Here are a small network's activations along a few directions, averaged over the inputs that share one value of a field.
Related values have similar rows: they may be neighbours, one step apart, or belong to one group.
In the rows, 500 means zero.
Random noise pushes rows far along 5 fixed directions. That doesn't count. These rows show it; they differ only by the noise:
[502 655 632 353 287 549 351 537 376 466 397 615 465 436 421 278 410]
[353 369 461 545 579 341 679 478 462 607 403 464 599 546 493 420 404]
[457 455 542 412 650 556 774 476 552 448 438 331 542 347 472 406 629]
[398 368 524 485 586 416 588 351 268 626 360 469 581 382 417 391 470]
[611 433 712 663 558 520 667 490 679 366 624 408 683 461 353 638 632]
[473 495 564 588 466 376 729 700 759 427 519 475 637 643 447 399 412]
[269 436 370 435 545 388 606 472 447 631 362 484 479 579 634 424 377]


Vuki, 9 values:
p5: [581 477 420 521 514 504 550 530 407 451 594 478 557 561 364 481 513]
p4: [694 456 440 648 585 501 411 570 592 537 559 516 531 475 412 550 605]
p8: [389 286 536 567 627 285 555 289 185 719 347 506 663 400 330 409 384]
p6: [381 551 370 425 469 517 452 611 671 490 335 483 462 541 569 339 439]
p2: [684 496 550 619 590 480 314 519 563 487 638 587 459 506 513 731 558]
p7: [596 556 475 671 320 429 414 742 656 553 448 638 540 569 437 330 360]
p9: [587 490 550 488 520 402 449 532 381 514 582 529 421 435 483 445 447]
p3: [506 476 457 490 413 564 489 369 327 494 511 435 545 495 432 511 535]
p1: [361 467 289 170 695 527 703 377  88 628 371 440 293 323 629 247 526]
The values of Vuki form a ring.
- List every value one step from p3, in the order listed. => p5, p8
- List every value one step from p4, in the order listed. => p2, p7

Pina, 12 values:
m3: [652 505 543 436 720 704 717 483 729 304 659 280 438 303 551 646 864]
m6: [377 631 428 277 423 582 456 470 393 492 385 498 389 470 550 362 449]
m7: [593 609 533 363 515 581 618 632 500 420 433 431 502 321 355 218 567]
m11: [467 470 392 435 610 548 601 448 436 539 464 434 415 435 599 490 571]
m10: [369 474 503 355 522 459 690 519 442 523 333 393 558 428 497 271 481]
m1: [588 366 583 721 556 383 531 435 482 559 536 505 660 482 328 563 474]
m12: [363 412 535 588 399 438 315 293 288 636 475 613 534 574 508 627 359]
m8: [566 366 409 544 728 403 646 463 427 589 473 436 520 379 439 409 559]
m2: [543 325 612 670 695 576 519 253 468 463 639 397 610 429 480 931 716]
m4: [510 503 558 600 392 446 430 568 549 495 527 564 583 600 467 554 440]
m9: [456 499 466 539 454 485 435 559 600 509 520 522 512 621 549 569 426]
m5: [428 440 324 532 569 370 570 579 564 597 488 540 417 643 631 453 404]
The values of Pina form a line.
- Going along Pina from m10 by way of its neighbour m12, in what order are m6, m11, m9, m5 met? => m6, m9, m11, m5
- What is the length, in steps, of the shortest route from m3 to m4? => 5
